These are the activations of a small neural network, seen along a few directions. Each row is one input.
Each table varies a few parts of the input and shows all the possible inputs, shuffled.
Descriptions start from the smaller parts, as in this example, which fits no table here: one of 8 places around a ring, together with either a single point or one of 9 places around a ring or (one of 3 separate values, together with one of 6 places along a line).
Shared parts are said once, and a part with two or three values counts as separate values.
(in the rows, 100 means zero)

Other details of the inputs shift rows strongly along three fixed directions, in all tables alike. That doesn't count.

Rows:
R1: 71,112,121,113,65,92,141,82,89,102,99,102
R2: 130,131,95,130,102,112,106,106,170,137,78,48
R3: 85,116,110,110,44,95,130,87,91,110,104,120
R4: 95,86,112,94,96,94,94,109,46,94,114,143
R5: 110,87,80,58,105,100,99,106,122,84,91,96
R6: 69,106,111,92,38,101,148,70,103,97,98,110
R7: 80,76,107,91,105,90,103,91,45,79,111,150
R8: 91,72,87,34,118,107,95,103,93,69,99,104
R9: 111,86,82,72,141,110,82,100,113,85,92,93
R10: 64,117,119,102,53,90,152,73,108,92,93,99
R11: 102,119,120,165,113,104,103,100,87,134,107,102
R12: 74,120,122,103,43,79,145,72,104,92,87,113
R13: 111,114,111,159,105,112,103,98,87,135,113,107
R14: 116,91,72,99,140,116,79,106,110,101,95,97
R15: 100,82,87,40,119,93,91,106,99,69,97,113
R16: 73,117,117,118,68,93,138,75,103,100,90,99
R17: 114,96,128,174,124,89,41,127,47,120,136,97
R18: 100,92,88,51,105,93,107,108,118,76,84,82
R19: 99,90,116,89,110,95,86,113,53,96,113,132
R20: 124,112,92,124,126,118,98,106,142,124,90,59
R21: 134,121,96,122,116,116,90,117,152,132,83,56
R22: 81,84,112,90,118,94,97,96,45,85,117,141
R23: 99,77,91,66,93,87,67,103,117,69,105,65
R24: 88,84,112,88,115,97,97,97,45,89,118,135
R25: 105,137,122,160,81,98,111,87,106,135,100,107
R26: 99,73,87,54,127,109,92,109,100,78,91,89
R27: 82,95,117,89,97,79,109,103,58,83,102,130
R28: 128,117,85,117,111,110,92,102,141,115,88,83
R29: 79,115,103,99,47,89,136,80,108,100,96,119
R30: 105,84,89,56,125,92,91,113,100,73,90,103
R31: 120,113,86,121,128,115,95,100,144,116,82,63
R32: 114,89,95,71,131,104,82,129,102,90,90,88
R33: 126,87,95,112,131,102,33,120,110,107,120,65
R34: 75,109,110,120,61,96,136,74,95,108,104,118
R35: 94,116,89,55,53,99,139,77,169,94,77,69
R36: 91,82,102,81,96,88,97,109,48,85,115,148
R37: 105,69,72,65,99,94,55,108,106,71,115,78
R38: 120,103,105,166,136,122,71,122,64,140,121,116
R39: 108,77,68,64,130,113,88,109,105,87,100,96
R40: 121,114,94,122,126,124,94,112,142,125,85,50
R41: 112,119,115,157,102,98,96,107,82,130,111,121
R42: 117,104,102,167,144,112,72,118,57,133,123,126
R43: 101,124,90,85,78,99,126,88,166,97,67,58
R44: 96,59,80,43,94,88,60,104,99,57,115,89
R45: 80,121,105,111,44,90,135,74,108,105,92,120
Each input here is: one of 5 places along a line, together with either a single point or (one of 2 separate values, together with one of 4 places along a line).
The inputs of R28 and R25 match in every part but the place on the line of 5. If R41 is changed in the same way as R28 into R25, which row does it become?
> R15
The inputs of R44 and R17 match in every part but the place on the line of 5. If R4 is changed in the same way as R44 into R17, which row does it become?
> R32
Change only the choice among 2 separate values in R9. List by row number the other rows that result.
> R25
Change only the choice among 2 separate values in R30. List by row number the other rows that result.
> R11

Rows:
R46: 83,103,110,122,87,93,108,92,64,101,110,138
R47: 85,103,125,117,95,99,120,94,57,106,107,126
R48: 102,122,101,120,71,102,115,95,158,113,93,58
R49: 102,109,121,133,120,106,97,113,66,120,107,120
R50: 96,67,82,50,109,94,83,109,96,70,96,86
R51: 114,74,89,90,142,100,53,132,77,92,105,97
R52: 127,126,107,154,90,111,86,98,144,133,94,64
R53: 124,131,106,160,123,120,98,111,132,146,91,74
R54: 122,80,88,83,143,109,69,124,72,96,108,122
R55: 83,74,74,36,95,95,112,86,103,58,92,108
R56: 100,121,99,102,50,97,119,75,169,117,91,61
R57: 108,105,110,139,113,111,88,112,69,124,115,124
R58: 75,104,118,102,79,88,134,81,71,94,100,123
R59: 119,73,96,111,153,101,46,136,60,102,114,102
R60: 105,95,67,64,100,111,111,90,150,88,84,72
R61: 126,105,88,91,138,118,89,119,131,112,84,76
R62: 116,109,92,115,117,106,69,116,113,110,106,73
R63: 79,105,125,126,60,91,109,79,76,97,109,112
R64: 100,114,118,124,97,92,115,98,82,113,99,119
R65: 83,104,120,123,99,90,117,90,59,101,105,128
R66: 92,97,126,143,97,91,84,95,55,118,129,120
R67: 70,85,102,54,49,79,119,88,93,70,94,106
R68: 114,135,100,151,83,109,96,97,143,134,101,52
R69: 91,106,115,123,81,97,112,95,67,110,111,135
R70: 107,100,94,84,121,113,103,107,117,101,88,84
R71: 103,99,104,108,93,99,104,100,80,106,107,125
R72: 107,93,96,87,136,97,89,112,87,91,94,112
R73: 124,96,75,98,133,121,84,113,132,110,94,78
R74: 127,105,99,132,155,117,79,124,101,125,99,88
R75: 83,111,127,105,69,91,133,88,73,104,100,128
R76: 112,92,83,77,110,110,77,103,140,85,87,65
R77: 91,82,87,54,100,92,87,100,90,67,107,90
R78: 115,96,95,110,124,106,65,110,116,114,109,81
R79: 115,132,91,155,93,116,109,91,148,137,92,73
R80: 71,96,112,84,54,84,127,84,101,77,106,98
R81: 116,124,104,141,88,106,90,95,150,139,102,64
R82: 91,111,121,122,72,83,98,96,64,103,118,117
R83: 89,104,126,127,74,89,96,91,67,100,111,121
R84: 82,107,122,98,74,88,133,88,73,97,98,130
R85: 95,75,71,22,99,94,106,95,112,59,89,109
R86: 86,104,85,58,87,98,129,85,143,79,74,82
R87: 65,102,107,89,49,88,141,71,85,86,102,127
R88: 94,99,80,51,71,108,124,88,144,86,84,87
R89: 90,105,84,52,63,92,110,88,142,77,90,68
R90: 104,73,89,70,129,99,65,108,94,85,111,95
R91: 113,82,87,91,143,111,72,122,77,96,108,118
R92: 117,125,105,156,84,114,96,88,146,131,94,55
R93: 119,93,84,77,110,99,86,114,144,89,94,65
R94: 81,113,122,111,73,83,131,83,76,98,96,130
R95: 85,79,81,23,111,95,112,98,109,58,81,102
R96: 92,110,119,147,83,102,115,90,65,122,116,126
R97: 82,119,99,76,59,94,147,75,143,94,76,85
R98: 95,75,85,41,127,102,103,104,94,68,90,101
R99: 105,82,88,69,144,102,89,113,91,83,93,103
R100: 124,87,101,105,169,107,64,134,63,105,105,119
R101: 102,76,80,64,131,102,82,112,83,78,102,119
R102: 87,107,130,135,73,83,106,100,70,105,119,118
R103: 106,104,89,96,124,106,103,101,124,100,85,84
R104: 108,126,93,128,74,121,123,88,155,131,90,68
R105: 115,84,84,93,144,103,69,119,79,93,105,122
R106: 72,105,107,88,46,83,138,71,87,86,99,134
R107: 99,106,104,119,94,97,104,98,82,109,107,123
R108: 84,88,106,78,65,81,107,97,84,84,100,108
R109: 108,88,117,137,129,95,72,120,55,104,126,112
R110: 122,96,86,111,130,122,85,111,110,115,103,88
The inputs of R89 and R62 match in every part but one. If R72 is changed in the same way as R89 into R62, which row does it become?
> R86
What is each input in this table made of?
> one of 5 places along a line, together with either one of 5 separate values or (one of 2 separate values, together with one of 4 places along a line)
Start at R79 and move only the place on the line of 4, one step at a time. The first step leads to R87. Which rows follow, in order?
> R73, R104
Start at R70 and move only the place on the line of 4, one step at a time. The first step leads to R74. Which rows follow, in order?
> R99, R103
Change only the choice among 5 separate values in R108. List by row number the other rows that result.
> R52, R56, R82, R93
List by row number the other rows that have the place on the line of 5 in common with R47.
> R50, R55, R58, R60, R65, R66, R77, R92, R96, R98, R109, R110

Rows:
R111: 101,92,93,66,109,89,97,103,104,81,93,108
R112: 90,122,116,106,52,94,139,85,123,116,91,98
R113: 96,110,131,144,61,80,84,99,76,115,124,103
R114: 90,81,111,65,112,81,92,100,51,71,106,145
R115: 104,93,84,69,123,111,100,111,125,90,87,69
R116: 92,113,112,142,75,105,116,92,75,125,116,123
R117: 120,126,106,156,103,99,93,109,110,129,95,94
R118: 106,94,79,78,123,103,95,105,127,83,81,71
R119: 81,64,102,75,86,84,67,100,48,69,132,126
R120: 80,123,111,102,45,83,139,77,119,98,89,104
R121: 114,95,87,79,133,116,95,113,134,99,87,64
R122: 89,113,94,112,57,108,127,85,117,113,96,99
R123: 120,94,71,86,129,114,84,104,142,100,93,81
R124: 93,115,107,152,78,98,108,88,77,118,110,125
R125: 125,99,95,154,147,110,64,119,72,124,119,120
R126: 117,117,120,173,102,104,66,110,112,136,117,57
R127: 81,116,113,113,74,93,133,77,118,104,90,90
R128: 90,81,114,60,109,90,94,108,49,78,108,142
R129: 69,118,119,99,54,90,146,63,116,95,88,94
R130: 93,92,84,68,84,109,117,89,120,93,96,99
R131: 110,96,80,82,131,105,94,105,135,90,85,66
R132: 116,96,89,78,135,117,93,109,134,101,85,65
R133: 140,107,106,156,152,111,58,142,71,135,110,107
R134: 97,78,102,83,116,106,90,102,54,93,117,138
R135: 113,92,73,74,122,112,88,94,134,94,92,88
R136: 90,78,106,62,106,86,96,115,47,74,109,140
R137: 83,95,95,66,82,100,124,95,111,79,85,85
What is each input in this table made of?
> one of 3 separate values, together with either a single point or (one of 2 separate values, together with one of 4 places along a line)
The inputs of R111 and R127 match in every part but the choice among 3 separate values. If R133 is changed in the same way as R111 into R127, which row does it become?
> R137
Change only the choice among 3 separate values in R121. List by row number the other rows that result.
> R112, R130
List by row number the other rows that have the choice among 3 separate values in common with R130.
> R116, R119, R122, R123, R124, R125, R134, R135
Change only the place on the line of 4 in R127. List by row number the other rows that result.
> R118, R129, R131
